These are the activations of a small neural network, seen along a few directions. Each row is one input.
Each table varies a few parts of the input and shows all the possible inputs, shuffled.
A made-up example of a description, with smaller parts first: one of 6 places along a line, together with either a single point or one of 9 places around a ring or (one of 2 separate values, together with one of 5 places around a ring).
Shared parts are said once, and a part with two or three values counts as separate values.

Other details of the inputs shift rows strongly along three fixed directions, in all tables alike. That doesn't count.

Rows:
R1: [ 57  23 -13  -8   4  24  12 -29 -37   7 -21   9  61]
R2: [-81   4  60  11 -26 -51   8  37  17   3 -25 -38 -73]
R3: [-46  -2  -8   2 -16 -10 -22  37  14   3 -15 -24 -68]
R4: [ -1 -38   7 -17   2 -15  22  16  14  -3  11 -12  55]
R5: [-48 -68 -64  17  -2   9 -19  -2  61 -23  30  38  30]
R6: [ 11 -25  56  10  29 -23 -11 -13   7  17 -18 -49  48]
R7: [-38  32 -86 -42 -63  10   0  28  11 -35  -5  34 -58]
R8: [ 78  42  47 -14  14  -9  30 -17 -68  22   5   5  30]
R9: [ 35 -10  22  15  69  -2  19 -56 -19   3  27  -8  33]
R10: [ 16 -28  65  -7  45 -21  18  11 -15   9   4 -31  50]
R11: [ -3 -54  18  40  39 -15   1 -23  30   9  14  12  44]
R12: [  9 -34  57  33  54 -22  23 -52   8  13  18 -17  27]
R13: [-13 -61   9  20  40 -12  -1  -4  47  15  37  11  51]
R14: [ 35 -15  62  16  34 -21   1 -22  12   9 -25 -42  51]
R15: [  9  44 -93  -3   3  43 -11 -34 -34 -30  13  60 -38]
R16: [-75 -25 -48  -2 -77   2 -35  47  48 -15  -5  10 -81]
R17: [ 37 -23 -86 -21 -30  31  12   6  20  -6   2  34  43]
R18: [ 47  45 -44 -11 -19  28  16   4 -45  17 -12  31 -10]
R19: [ 52   1  27   7  43  12  17   7 -32  22   5 -20  52]
R20: [-55  18 -86 -16 -38  32   5 -18  23 -23  20  60 -76]
R21: [-87   7  49  27  16 -38  -8   7  34  22  17 -21 -89]
R22: [ -3 -14  62  21  28  -7  -4  -2   1   6 -12 -46  59]
R23: [-22  -8 -80 -19 -33  33   3 -29  23 -22  45  62 -27]
R24: [-50  -8  51  25 -13 -36 -13  34  22  24 -29 -40 -73]
R25: [ 16 -24  69  18  28  -8   1 -14  -6  19 -23 -35  60]
R26: [-50 -27  83  16 -12 -37   5  31  22  -3   5 -35  -9]
R27: [-38  38 -98 -25 -65  27 -27   6  11 -35 -24  23 -44]
R28: [-43  19 -35 -10 -23   6 -33  11  23 -35 -27 -15 -48]
R29: [-42 -67 -80 -20   5  25   8 -18  60 -29  48  31  27]
R30: [-17 -60 -75 -13 -35  22   1  30  42 -10  14  12  44]
R31: [-14 -66  25  18  12  -4   6  30  38  10  14 -32  61]
R32: [-20 -71 -30  -5 -38  -2 -17  -7  63 -24   2 -10  69]
R33: [-74   6  46  23  32 -33  -8   3  25  18  17 -24 -79]
R34: [ 80  34  15 -33  42   2  23 -12 -60  10  -1   3  34]
R35: [ 17 -26 -86 -11 -16  41  -6 -16  25 -11  45  82  33]
R36: [ 54  32 -76 -27 -41  51  -5 -26 -37 -15  -4  47  44]
R37: [-63  16   0   2 -19   8 -32  18  -1 -17 -29 -22 -48]
R38: [ 47 -36 -68 -18 -33  23   3   1  19  -4  19  29  56]
R39: [ 32  46  -1   8  51   6   0 -19 -39  22  17  30 -19]
R40: [ 39 -13  19 -22  35 -16  16   3   3 -12   6 -18  40]
R41: [-50 -33 -51   8 -32  13 -10 -28  39 -34  34  35 -32]
R42: [-31  -4  39  12   3  -4 -20   6   0   3 -21 -33   6]
R43: [-80 -17  26  35   2 -27 -13  14  46  13   5   5 -65]
R44: [ 28 -42  -1   5   5  -3   6  12  37   6  -3 -10  35]
R45: [-63  18  48  17   1 -43 -27   6  13  -3 -38 -68 -57]
R46: [-28  57  19   7 -14  -9 -17   0 -31   6 -33 -28 -48]
R47: [ 36 -21  69  -3  16 -44  22  -8   0  14   9 -30  45]
R48: [-17 -70  27  -8 -17 -10   7  21  33 -10  19  -1  52]
R49: [-24 -49 -55  -8   1  22  13 -12  57  -3  37  48  26]
R50: [-23  28   8   3 -38  15 -28   2 -19  -8 -20   4 -33]
R51: [  6   4 -16 -29 -10  -2   8  15  -5  -8  -1  10  -1]
R52: [ 86  31 -40 -40   2  27  30 -11 -29 -14   1  45  38]
R53: [ 21  53 -89 -38 -25  49 -21 -10 -36 -24 -23  35 -16]
R54: [ 31  -7   9  -4  28   5   0 -18 -20   3 -13 -28  69]
R55: [-63   2 -45  21   0   1 -29   3  18 -20   8  27 -62]
R56: [ 15  63  -1  28   6   1 -16 -30 -46  10   7  44 -67]
R57: [ 52  94  21   4  14  -5  -4   5 -59  26 -21 -11 -77]
R58: [-58 -22  13  13  -7 -28 -24  43  48  -7 -12 -46 -64]
R59: [-26 -65  42  45  47 -30  -3 -28  36   2  21 -24  35]
R60: [ 66  69  46  14   9  11   9  -2 -75  34  -3   2 -17]
R61: [ 39  82  35  11 -11   9  -7   7 -78  34 -14   9 -73]
R62: [ -6 -43  73   9  22 -24  30  17  18   5   1 -30  57]
R63: [ 57  24 -88 -29 -10  48  11   6 -40  -1   6  36  28]
R64: [ 24 -38  30  12  24 -29  10   7  19  26   4 -43  44]
R65: [ 62  72  33  -2   2   5 -14 -32 -68  21 -25  -1 -16]
R66: [ 36 -24 -34 -32 -10  31  27   7  -7 -12   7  41  66]
R67: [-20  17 -53  -9 -37  30 -14  35  -9  -3  -5  24 -44]
R68: [ 19 -23  16   6  28  -1  12 -31  15  22  46  23  28]
R69: [-57   5  71   8 -26 -55 -12  30  29 -10 -10 -38 -85]
R70: [-40 -68 -67 -11 -45  12 -11   4  75 -34 -14   3  56]
R71: [ 18 -38  67  19  16 -28 -15 -16  31   2  -9 -48  50]
R72: [-24 -72  -4 -15 -16 -26  20  17  63 -16   3 -13  53]
R73: [ 93  38   2  -9  31  13  11 -10 -59  36  -4   4  24]
R74: [ -1   0 -93 -25 -32  25  -6  21  13 -16   1  18 -13]
R75: [-26  -7  51  19  44 -29  15 -30  12  21  28 -22 -24]
R76: [-40 -27 -27  12   6   3   0 -28  30 -20  27  11 -15]
R77: [  4  88 -16 -25  -9  22  11  19 -64 -16 -12  21 -59]
R78: [-42  -6   9   7   0   9 -17  11   9 -19 -18 -30  13]
R79: [ 53  28  -4  -4   9  38  12 -22 -37  -1 -17  14  65]
R80: [ 50  79  44 -10  24   2  27   1 -76  14  -6   1  -8]
R81: [ 27 -30 -64 -24 -21  38  -5 -15  18 -17 -14  27  69]
R82: [  7 -46  35 -11  18 -10  17  16   7   2  12 -13  63]
R83: [ 29 -13  11 -23  26 -22  22   1  -3  -4   4 -21  45]
R84: [ 12 -27  56  26  22  -8  18  17   5  26  -5 -28  39]
R85: [-18  31  25  16 -15   1  -3  28 -23  23 -24  -6 -65]
R86: [ 35 -26 -33 -34   2   6  15   8  22 -23  15  14  53]
R87: [ 59  64  40 -18  16 -10  26  -8 -63  22 -20   7 -22]
R88: [ 30  84  22   3  17  11  -4  14 -80  28 -21  -6 -71]
R89: [ 49  48  -5 -31 -20   7   8  -3 -49   1   0  32 -23]
R90: [-67   1 -30  -2 -41  -3 -37  19  49 -33 -26 -18 -51]
R91: [  8 -21  52  17   4   2  -7 -10   2   0  -3 -25  61]
R92: [-37  15  28  20 -38 -23 -13  29  -4  20  -9 -22 -69]
R93: [-44  30  52  -3   4 -40   7  27 -21   3 -16 -40 -59]
R94: [ 57  19 -27  16  32  23  14 -55 -36   0  11  48  22]
R95: [ 13  81  30  37  11  -8 -11 -45 -64   9   0  20 -94]
R96: [-25   6   4  11 -37 -14 -23  29  25  -3  -7 -12 -73]
Each input here is: one of 4 places along a line, together with either one of 6 places around a ring or (one of 3 separate values, together with one of 6 places along a line).
Changing only the place on the line of 4 turns R38 into R17. The same change can be made to R71. Which row results? -> R14
Changing only the place on the line of 4 turns R4 into R8. The same change can be made to R75. Which row results? -> R23
Changing only the place on the line of 4 turns R55 into R56. The same change can be made to R34. Which row results? -> R89
Change only the choice among 3 separate values in R74. List by row number the other rows that result. -> R45, R83
Change only the place on the line of 4 in R84. List by row number the other rows that result. -> R19, R31, R60
Change only the place on the ring of 6 in R94. List by row number the other rows that result. -> R11, R12, R20, R43, R49
Change only the place on the line of 4 in R37. List by row number the other rows that result. -> R25, R42, R50
Change only the place on the line of 6 in R86. List by row number the other rows that result. -> R4, R7, R51, R80, R82

Rows:
R97: [-27   6  44   9  -9 -20  -9   5   3   5 -19 -27 -31]
R98: [ 11 -28  19  11  33  -4   2 -11  18   6   8 -10  30]
R99: [ 15 -17  37  14  23 -11   6   6  -7  12   0 -16  34]
R100: [ 18  10 -30 -11  -9  23   7   3  -9   4   7  15   8]
R101: [ 35  22 -15 -11  -6   9   1  -8 -18  -9  -4   8   8]
R102: [-12 -25  -7   8   2  -5   2 -13  16   0  20   8  11]
R103: [-75 -21 -22   8 -38  -4 -21  33  34 -25 -13  -5 -40]
R104: [  0 -27  14  -1  10 -14  11   4  18  10   1 -12  27]
R105: [-23 -38  -5  10  -1  -6   0 -10  26  -2  24   0  17]
R106: [ 17 -13  30  14  36  -7   2 -15   8  10   4  -9  25]
R107: [ 15  67  12   2   0   2   0  -9 -49  10 -20 -10 -47]
R108: [ 21  -3  29  13  38  -8   3 -18  -2  13   1  -6  24]
R109: [-25 -32 -36  -3 -22  13  -7  19  30 -10   8   2   8]
R110: [ 13 -12  31   6  16  -7  14  -4   2  16   2 -21  27]
R111: [ 30  11 -16   0  13  13  11 -19 -19   2  15  24  -8]
R112: [-33   3  27  12  -1 -28 -11  15   6   7 -16 -31 -42]
R113: [-11  43  -9  -8 -25  -1  -4  12  -9  -5  -8  13 -53]
R114: [ 10   8 -25  -2   8  17  -3 -16  -5  -3   4  22  10]
R115: [-20  13   5  12  -1  -8  -1  -9  -9   2   7   8 -40]
R116: [ 30  24   0  -4   7  12  11   2 -31   8  -1  17  11]
R117: [  1 -28  22   8  12  -9   5  -1   8  -4  -6 -19  40]
R118: [  4  -7 -40 -14 -24  25 -10   9   3  -9   4  23   9]
R119: [ 25  -7  27   0  14 -12   6   3  -1  11   6  -8  23]
R120: [  7  -3 -42 -10 -13  22  -4   3   0  -9   1   9  16]
R121: [  2  30  -2   8   4  -2   2 -14 -20   3   4  19 -41]
R122: [-36  -9  24  12 -13 -24 -17  20  20  -7 -10 -28 -35]
R123: [-11 -39   2  -2   2 -10   5  13  27   6   5  -9  21]
R124: [  7   0 -42 -18 -26  15   0   3  12 -20   1  22  10]
R125: [-10 -15 -24  -9 -11  -2  -1   4  16  -9  -5  -2  10]
R126: [ 36   3  35   6  30 -14  10  -4 -21  24  -3 -19  17]
R127: [-29   3  37  14  -6 -26 -14  21  10   4  -7 -26 -43]
R128: [ 19   9 -26 -14 -17  21  -6  -7 -13 -11  -8  13  12]
R129: [  5 -22  21   4  10  -7  10  -6  11   6  -2 -23  34]
R130: [ 7  2 -9 -4 -6  8  8 -2 -5 -8 -9  8 17]
R131: [-21 -26 -40 -10 -32  18 -18  13  22 -20  -2  10   8]
R132: [ 22 -14  25  13  27  -9  10 -19  -2  10  15   0  14]
R133: [ -3  -3 -45 -24  -8  18   4   7   2 -25  12  18   9]
R134: [ 36  26  -9 -13   6   3  13 -12 -25   9 -10   9   8]
R135: [-26 -31 -22 -17  -4   6   2  12  25 -19  15   8  13]
R136: [-19  25 -16   4  -5   6 -13  -8  -1  -1  -2  13 -31]
R137: [  4  52  23 -12   9  -6  -1  -6 -39   2  -5  -7 -41]
R138: [ 19  26 -19  -2   9  18  -4 -23 -17   4   7  17   6]
R139: [-43 -12  37   8 -14 -19  -8  16  22   4  -9 -23 -27]
R140: [ 15   9 -19  -9  -7  16  12   2 -10  -5  -2  21  16]
R141: [ -1  44  18  -2 -11   0  -7   8 -28  13 -10   3 -46]
Describe the family of inputs behind these rows. -> either one of 3 separate values or (one of 2 separate values, together with one of 6 places along a line) or (one of 5 separate values, together with one of 6 places around a ring)
Change only the choice among 5 separate values in R130. List by row number the other rows that result. -> R97, R124, R129, R134
Change only the choice among 5 separate values in R118. List by row number the other rows that result. -> R99, R109, R126, R127

Rows:
R142: [  1 -39  35  25  34  -5  -5   7  16  13  18 -13  39]
R143: [  2  29  27   5 -20   2   2   2 -27   3 -33 -12  -2]
R144: [  8 -26  37   4   0 -21 -11  31  19  12  -5 -41   8]
R145: [-35  -9  16   4   1  -5  -3   3  14 -20  12   2  -3]
R146: [-14 -37   6   4 -15 -19  19   3  31   2  15   6   8]
R147: [ 17  23 -44 -29  -2   7  24  -4  -9  -2  12  30  -6]
R148: [-53  -4   1   8 -15 -15 -18 -11  40 -24 -10 -10 -41]
R149: [ 44  19  21   0  49 -11   3 -41 -20   7  -7 -10  26]
R150: [  8  22  27  18   7  -4  -3 -33 -28   8   1  -6 -13]
R151: [ 42  15  31   9   5   6   2  -4 -33  26 -24 -13  46]
R152: [-52 -13 -13  17   0 -16 -22   2  37 -14 -14 -18 -47]
R153: [-19 -44  -7  -3  22  -3  -1 -19  26  -9  15 -16  46]
R154: [ 18  45  24  -4 -26 -11 -16  22 -32  14 -19 -10 -53]
R155: [  3 -54  14  18  14   1  -6   1  22   4  22   9  59]
R156: [-12  40  28  12  -9  -6  -2   9 -30  24  -4  12 -72]
R157: [ -6  20 -50 -10 -21  33  -1  19  -7   1  10  40 -44]
R158: [-43 -32   6 -12   7 -11   8  16  28  -8  12  -3  -7]
R159: [ 36  -9 -25 -15  -5  26  21 -11 -16  -4  19  44  32]
R160: [ 14 -41  31  13  11 -25  17   1  23  29  17  -7  32]
R161: [ 12   4 -56   1  -5  37 -13 -14  -3  -1  13  22   8]
R162: [ 26 -11 -60  -9  15  30   1 -23  -8  -7  16  17  41]
R163: [ 11  43  56  -2  24 -15   8   0 -42  16 -38 -40   3]
R164: [ -2  22  17  12  29  -4  -3   6 -24   3   4  -3 -22]
R165: [  8  17 -66 -32 -36  19  -9  31  -6 -24  -9  12 -25]
R166: [-18  28 -64 -14 -25   8  11  18  -1  -8   4  30 -60]
R167: [ 25  11 -31 -24 -18  30  12  -5 -14 -18 -15  12  56]
R168: [-14 -38   6 -10 -37 -14  -8  23  30 -17  -3 -15  10]
R169: [-27 -20  -5 -26 -20 -16  -9  31  26 -21  -7 -23  -7]
R170: [-56 -20  -2   5  -3 -10   1  30  23  -5   5  -6 -46]
R171: [-19 -36   1  16  -8 -10 -14 -22  39 -14  -3  -2   9]
R172: [ -2  31  35  -5   9  -6  18  -4 -24   4   5   4 -34]
R173: [-38 -10  30   4  23 -19  -5   8   9  -8   7 -14  -7]
R174: [ 41  -3 -48   2  10  28 -11 -25   7   0   2  24  28]
R175: [ -9  47  18  26  -6 -14 -26 -17 -14  13 -21  -2 -72]
R176: [ 26  42  34  12  10   7  -1   8 -39  28 -34 -26  -2]
R177: [-24 -19   4   4  -1  -2  -2  23  11  -2 -26 -34  21]
R178: [ 30 -10 -33  -8  -4  32   6 -15 -13 -17  21  47  46]
R179: [  0  29 -61 -10 -29  19   7  16   0   5   8  38 -50]
R180: [ 48   9 -21   6  10  26  -4 -36 -29  15  12  23  35]
R181: [-18 -28   4  -7  -6 -19  23   3  34  -4  18   0  11]
R182: [ 44  37  61  12  47 -10  12 -48 -45  18   4 -23  20]
R183: [ -2 -32  16 -20 -17 -15   1  17  27 -18   0 -25  28]
Changing only one part turns R152 into R175. The same change can be made to R166. Which row results? -> R160
Describe the family of inputs behind these rows. -> one of 6 places around a ring, together with either one of 2 separate values or one of 5 places along a line
Which other rows agree with R145 in the place on the ring of 6? List them by row number. -> R148, R167, R172, R181, R182, R183
Change only the choice among 2 separate values in R144. List by row number the other rows that result. -> R176
